These are the activations of a small neural network, seen along a few directions. Each row is one input.
In each table, some parts of the input vary, and every possible input appears once, in random order.
A made-up example of a description, with smaller parts first: one of 5 places around a ring, together with either a single point or one of 11 places around a ring or (one of 2 separate values, together with one of 6 places along a line).
Shared parts are said once, and a part with two or three values counts as separate values.

Other details of the inputs vary at random and push rows far along two fixed directions, the same in every table; ignore that.

Rows:
row 1: [ 37  68 -71  11  32   9  41  -5  28  27  82]
row 2: [-64 -17  -3  41  -6   1 -23   1 -35 -34 -31]
row 3: [-18 -35   9 -12  11 -28 -15  25 -52  24 -24]
row 4: [-56 -14  38 -16 -40 -35 -21  -3 -21 -31   8]
row 5: [ 82  12   6 -21  15  15 -38  38 -18  18 -14]
row 6: [ 48  69 -81  38  18  21  52 -25  79   9  36]
row 7: [ 49  18   3  38 -21  31 -49   1   7 -20 -22]
row 8: [-32 -30  -6  23 -28 -20 -25 -31  -7  -4 -49]
row 9: [-48 -49  -1  -9  -7 -35 -14 -10 -46  32  -8]
row 10: [ 45  10   2  21   1  40 -45  20  12 -18 -40]
row 11: [-36 -32  43 -32 -15 -26   3  29 -10 -15 -23]
row 12: [-64 -10  -4  40 -22 -28 -29 -23 -25 -20 -34]
row 13: [ -2 -18  30 -31 -43 -19 -12  -9  11  -9   0]
row 14: [ 71 -14   3  14 -18  41 -20   1  28  15 -54]
row 15: [ 56 -16  -4  15 -22  15 -29 -15  32   9 -46]
row 16: [ 77  18   7  -7  -3  38 -53  25 -29   6  12]
row 17: [-13  16  38 -22  49  -2  76 -48  33  -3  28]
row 18: [-73  -7 -69  10  43  -9  95   0  -7  46  53]
row 19: [ 65  30 -45  23  31  26  34  16  62   5 -12]
row 20: [ -4  -1  33 -26 -44 -21 -19  -8   5 -16   4]
row 21: [ 41  39 -45  26  35  21  28  23  49  -7 -10]
row 22: [-27 -13  10  12 -12  -7 -45   7 -64   4  13]
row 23: [-54 -48  39 -27 -31 -11  18  11 -12   0 -16]
row 24: [ 64  21  40 -19 -36  28 -37  20  18 -30  23]
row 25: [-38 -22  11  -3  13  -3 -39  27 -61   9  -3]
row 26: [-57  -4   1  -2  75 -23  69 -61 -25  25  24]
row 27: [ 43  26  -2  22  62  25  52 -63  50   6  -9]
row 28: [ 58  15  42 -36 -15  36 -34  39  19 -25   3]
row 29: [-68  -6 -57   4  17 -37  45 -23 -19  32  44]
row 30: [ 63  14  -1 -13 -20  -1 -47 -11 -18  27   3]
row 31: [-67 -18  35 -16 -22  -8  -8  20 -32 -43  13]
row 32: [-73   4 -39 -10  12 -25  98  -6  47   5  64]
row 33: [ -5  -6  39 -35  -9 -10  -7  39  -2 -25 -16]
Each input here is: one of 3 separate values, together with either a single point or one of 10 places around a ring.
Changing only the choice among 3 separate values turns row 20 into row 6. The same change can be made to row 23. Which row results? -> row 14
List by row number the other rows that have the choice among 3 separate values in common with row 22. -> row 1, row 3, row 5, row 9, row 16, row 18, row 25, row 26, row 29, row 30
Which other rows does row 29 become when the choice among 3 separate values takes its other values? List them by row number. -> row 8, row 13

Rows:
row 34: [-79 -20  17  -4   6 -20  -3   2 -26 -20  -2]
row 35: [-56 -51  46 -20 -41 -28 -39   3 -62  -7 -43]
row 36: [-109   17  -40   16   49  -38   94   -4    6   -2   53]
row 37: [-73 -50  61 -12 -27 -25 -55   0 -67 -24 -26]
row 38: [ 14  28 -47  -1  12   3  55   4  54   5  48]
row 39: [ 92   7   8   4 -17  21 -76   8  -1  18 -41]
row 40: [-66   9 -49  47  24  -6  53  -7  13  -6   9]
row 41: [ 91  36 -21  21   1  43 -11   4  45  -3 -13]
row 42: [-72 -47   9  18 -19 -30 -54  -7 -67   7 -46]
row 43: [-95  11 -71  37  56 -30  81 -35   7   3  29]
row 44: [  5 -21  42 -16 -22  -7 -36  -7   1  -7 -25]
row 45: [ 80   9  32 -20 -15   6 -38  23   6  -4 -26]
row 46: [ 33   5  -5  26 -10  27 -18  -2   9  -6 -27]
row 47: [-62 -44  40  -8 -26 -42 -30  10 -65 -10 -28]
row 48: [ 10  -1   7 -11 -15   1   1  -9  10   3  24]
row 49: [ 83  36  14 -12   4  23   1   7  23   4  27]
row 50: [ 77   0  47 -33 -36  27 -45   1  -7   5 -17]
row 51: [  4  47 -53   5  33   0  81   7  32   9  76]
row 52: [-13 -22  39 -23 -20 -10 -25   2 -17  -5 -37]
row 53: [ 41  -2   1  11   7   7 -24 -23   0   3 -32]
row 54: [  1  39 -38   2  26   9  68 -11  60   6  64]
row 55: [ -4 -16   8  28 -16   7 -28  -2 -12 -10 -43]
row 56: [-81  10 -41  11  28 -37  73   9  -2  -2  40]
row 57: [-95 -13 -11   5   8 -31  47 -19  -3  -3  41]
row 58: [-100   -4  -12   -2   20  -26   58  -11   -6   -1   17]
row 59: [  6  -1   5 -10  -5  -6   3  -2  28  -3   3]
row 60: [ 62  13  29 -17  -4   4 -24  16  11  -3 -16]
row 61: [ 81   3  43 -26 -28  32 -63  13  -7 -10  -6]
row 62: [ 27   1 -11  19  14   9   1 -24   6   9 -16]
row 63: [112  21  -2 -24  33  62   8  29  41  22  15]
row 64: [ 20   1  13 -15  -7   6 -27  20   3 -16 -11]
row 65: [-13 -13  -4  18  14 -14  -9 -26 -12   1 -31]
row 66: [  1 -58  43 -14  -5   0 -23  15 -26  11 -32]
row 67: [ 61  64 -64  -4  32  35  58  22  69  -1  67]
row 68: [ 10  -9  50 -13 -13  -8 -33   4 -24  -7 -19]
row 69: [ 65  58 -65  -2  20  27  71   5  81  14  78]
row 70: [-84 -51  22  37 -23 -19 -24  -7 -51 -12 -55]
row 71: [-79  18 -37  11  32 -26  82  -5  -3   3  67]
row 72: [ 96  30 -24   8   2  32 -35   6  22  23  -6]
row 73: [102  46   8 -25   2  45   6   2  51  11  18]
row 74: [ 83   6   0   9 -14  27 -58   6  -2  24 -28]
row 75: [-83 -58  32  32 -30 -21 -41  -7 -59 -16 -64]
row 76: [ 90  14  -2   3 -12  23 -67   6   2  17 -31]
row 77: [105  22  13 -29 -21  33 -22  17  29   7 -13]
row 78: [-10 -23  32 -23 -24 -12 -25   8 -19  -4 -38]
row 79: [-70   8 -41   4  19 -14  50  10  -3 -10  49]
row 80: [  4  41 -50  -7  20  13  77  -1  36  14  64]
row 81: [ 50   9  21 -20  -5  18 -35  17  14 -15 -10]
row 82: [-68 -48  11  19 -19 -29 -51  -5 -65  10 -46]
row 83: [-50 -57  36  14 -15 -27 -51 -28 -61  -4 -66]
row 84: [-76  15 -26  -1  24 -13  76 -14   6   5  52]
row 85: [-93 -41  43  -7 -11 -27 -31  -1 -55 -23 -18]
row 86: [-106    3  -55   12   28  -38   90   -6   26   -2   50]
row 87: [ 64  44 -54  19  39  29  40 -25  49  13  24]
row 88: [ 17 -22  40 -20 -31   4 -59  13 -35 -15 -16]
row 89: [ 50   2   9 -15 -24   9 -15   0  17   3  14]
What is each input in this table made of? -> either one of 2 separate values or (one of 3 separate values, together with one of 6 places along a line) or (one of 4 separate values, together with one of 9 places around a ring)
Which of the alternatives is row 72? -> one of 3 separate values, together with one of 6 places along a line
Which other rows does row 46 become when the choice among 3 separate values takes its other values? List them by row number. -> row 42, row 87
Which other rows does row 70 become when the place on the line of 6 takes its other values? List them by row number. -> row 40, row 41, row 46, row 55, row 75
Which other rows does row 51 become when the choice among 4 separate values takes its other values? List them by row number. -> row 80, row 88, row 89

Rows:
row 90: [ 41  11  20  -7 -15   4 -27  19   3 -16  -7]
row 91: [-57  28 -35   9  24  -6  60   0  11 -11  44]
row 92: [ 25 -16  41 -27  -9  -6 -36  -5 -13  -7 -30]
row 93: [ 33   3  15 -17 -28  20 -21   7   7   0  -6]
row 94: [ 52  29 -22  -7  -7  17  19  18  44   4  29]
row 95: [ -3 -23  32 -21 -12 -10 -13   6 -30  -2 -21]
row 96: [-83 -49  24 -16 -14 -38   2  -6 -45   0 -21]
row 97: [ 63   6  14  -4 -30  18 -68  -4 -19  10 -26]
row 98: [ 40  -6  18 -15 -13  14 -24  -4  14  -4   0]
row 99: [ 18  29 -18   2  22  15  37   1  24  -7  42]
row 100: [ 39  24 -35  29  17  24  31 -21  43   1  10]
row 101: [ 42  34 -29   0  19  27  49   8  37   3  55]
row 102: [-68 -33  20  -5  -9 -25   8  -3 -29   8  -5]
row 103: [  9  -1  31 -14 -19   5 -39  -1  -8 -15 -20]
row 104: [103   7  17   0 -10  27 -35 -14  24   5 -50]
row 105: [ 28  -1  26 -12 -19  -3 -40  11   4 -15 -16]
row 106: [-65  12 -54  42  21 -20  61 -14  24  -6  15]
row 107: [ 28  29 -47  19  25  20  22  26  32   2  17]
row 108: [ 47  50 -34  -4  11  34  46  13  43   3  49]
row 109: [ 38  38 -49  16   9   5  12   3  24  14  34]
row 110: [ 36  22 -17 -19  17   9  31  -4  39  10  23]
row 111: [-86  -6 -48  28  22 -28  39 -21 -24  10  39]
row 112: [-59 -26   4  12  -2 -32 -18 -16 -49  17 -11]
row 113: [ 78   5  17  -3 -14  41 -62  21  -1  -1 -42]
row 114: [ 69  -3  46 -18 -20  18 -38  14  -5   8 -18]
row 115: [ 42   5  17  -9 -23   6 -21  24   2  -7  -4]
row 116: [-29 -37  27  -9 -24  -9 -19  -2 -25  -4  -8]
row 117: [-87 -33  -9   7   4 -46   0 -20 -57  11 -11]
row 118: [ 0 24 -6  0 24  2 36  2 14  3 29]
row 119: [-56 -17  -4  28  -9 -10  -1 -23 -15 -10 -33]
row 120: [13 17 -9 -8 15  6 27 -4 33 13 27]
row 121: [-68 -35  -7  20  15 -10  -3   6 -36  -5 -14]
row 122: [ 30 -22  50 -16 -22   4 -57  -3 -16 -15 -26]
row 123: [-44 -40  34 -10 -34 -30 -45   5 -28 -15 -32]
row 124: [  1  32 -26  -6  35   1  59   0  24   1  38]
row 125: [-33 -35  55 -11 -14 -22 -42  -6 -38  -6 -34]
row 126: [ 22  -8   9   7  12  15 -25  15  -8  12 -26]
row 127: [-78 -21   7  -5 -13 -22   0  -7 -18 -10  -4]
row 128: [-57  -2 -43  14  44 -10  50   5  -5   8  12]
row 129: [-26  10 -29  32  25  -3  46 -24  23  10   3]
Changing only one part turns row 124 into row 90. The same change can be made to row 110. Which row results? -> row 123
What is each input in this table made of? -> one of 5 places along a line, together with either one of 3 separate values or one of 5 places around a ring
List by row number the other rows that have the place on the line of 5 in common with row 98. -> row 99, row 100, row 101, row 111, row 116, row 121, row 122
List by row number the other rows that have the place on the line of 5 in common with row 114. -> row 102, row 112, row 118, row 120, row 125, row 126, row 129
Which other rows does row 107 become when the choice among 3 separate values takes its other values? List them by row number. -> row 106, row 109

Rows:
row 130: [-39   8 -27  17  35 -10  26  -3  -9  10  29]
row 131: [-43 -45  26   9 -26 -27 -25 -11 -18  -4 -52]
row 132: [ 63  -9  49  -1 -35  15 -79  -2   1 -16 -47]
row 133: [-59 -40  27   8 -15 -33 -29 -24 -64   1 -28]
row 134: [ -4  20 -22  19  26  11  28  -2  30 -13  16]
row 135: [ 89   3  19  -5 -14  37 -58  22 -10  16 -22]
row 136: [ 77  29 -11  -8  28  35  11  -5  39  13  -3]
row 137: [ 29  31  11 -52  14   6  47  27  24   8  73]
row 138: [ 77 -18  25  -9 -36  10 -57 -10   7  10 -45]
row 139: [-53 -19   0  14 -10 -22 -17 -20 -20 -11  -3]
row 140: [-57  11 -52  20  12 -21  24   7 -17   6  30]
row 141: [-39   3 -19  17  33  -5  43 -11  -5  -3   9]
row 142: [ 69  41 -27  11   5  31  -1  25  41 -10   2]
row 143: [-65   7 -43  21  24 -23  26  16 -24   8  21]
row 144: [-50 -24  -8  12 -11  -9 -14   1 -41   9  -1]
row 145: [-49 -22  15  15 -34 -24 -43  11 -32 -21 -40]
row 146: [  7  32 -44  23   6  24  39   5  43  -1  31]
row 147: [ -5  28 -49  17  -2  -3  13   4  16  -2  26]
row 148: [-38 -36  25  -6 -11 -24 -33 -25 -47  12 -34]
row 149: [-49   3 -24  21   6 -19  34 -31  -4  -1  18]
row 150: [-69  -4 -18  15  28 -15  50 -20   7  -3  -2]
row 151: [-65 -41  38  15 -10 -24 -18 -16 -44 -21 -49]
row 152: [ 52  29 -24   5  14  18  -2  -6  20  12  30]
row 153: [-42  -9 -27  19  22 -11  50  -5  20   1  -4]
row 154: [ -5 -20  62 -56 -47 -18 -27  10 -16 -18  15]
row 155: [100   0  39 -11  -8  36 -72  11   3  -7 -39]
row 156: [ 22  15 -40   9  34   4  43   2  24  30  20]
row 157: [-45 -53  17   2 -18 -33 -31 -13 -47  14 -39]
row 158: [ 79  39  28 -52  -4  31  30  31  58 -16  47]
row 159: [ 68  -9  54   0 -38  14 -66 -13  -5 -11 -55]
row 160: [ 82  40  15 -60  -7  20  21  22  37   7  72]
row 161: [ -6  11 -34  14  22  23  28  15  11   2  16]
row 162: [-42 -35  25  -2 -23 -25 -33 -32 -32   1 -40]
row 163: [-45 -38  71 -57 -20 -21 -14  26 -37 -22   1]
row 164: [ 23  30 -29  13  35   9  40  -8  12  18  29]
row 165: [ -6  21 -20  10  14   3  35 -23  36   4   7]
row 166: [  2   1 -32   8  31   5  41   3  23  12   2]
row 167: [-48   2 -30  24  14   8  38   8   9  -9  11]
row 168: [ 65  -7  88 -61 -56   9 -53  24   9 -23  -9]
row 169: [-45  10 -41  18  24  -8  25  20  -5  -7  10]
row 170: [-13 -11  -9  12 -23   4 -18  -3 -11  -1  -4]
row 171: [76 25 -4 -9 22 24 -2 -6 20 27  0]
Changing only one part turns row 164 into row 141. The same change can be made to row 156. Which row results? -> row 166
What is each input in this table made of? -> one of 6 places around a ring, together with either a single point or one of 6 places along a line
Start at row 170 and move only the place on the ring of 6, one step at a time. The first step leads to row 146. Which rows follow, in order? -> row 167, row 161, row 135, row 144
Which other rows does row 132 become when the place on the line of 6 takes its other values? List them by row number. -> row 131, row 145, row 146, row 159, row 165
List by row number the other rows that have the place on the ring of 6 in common with row 160. -> row 133, row 140, row 144, row 148, row 152, row 157
Which other rows does row 162 become when the place on the line of 6 takes its other values? List them by row number. -> row 138, row 139, row 147, row 149, row 170
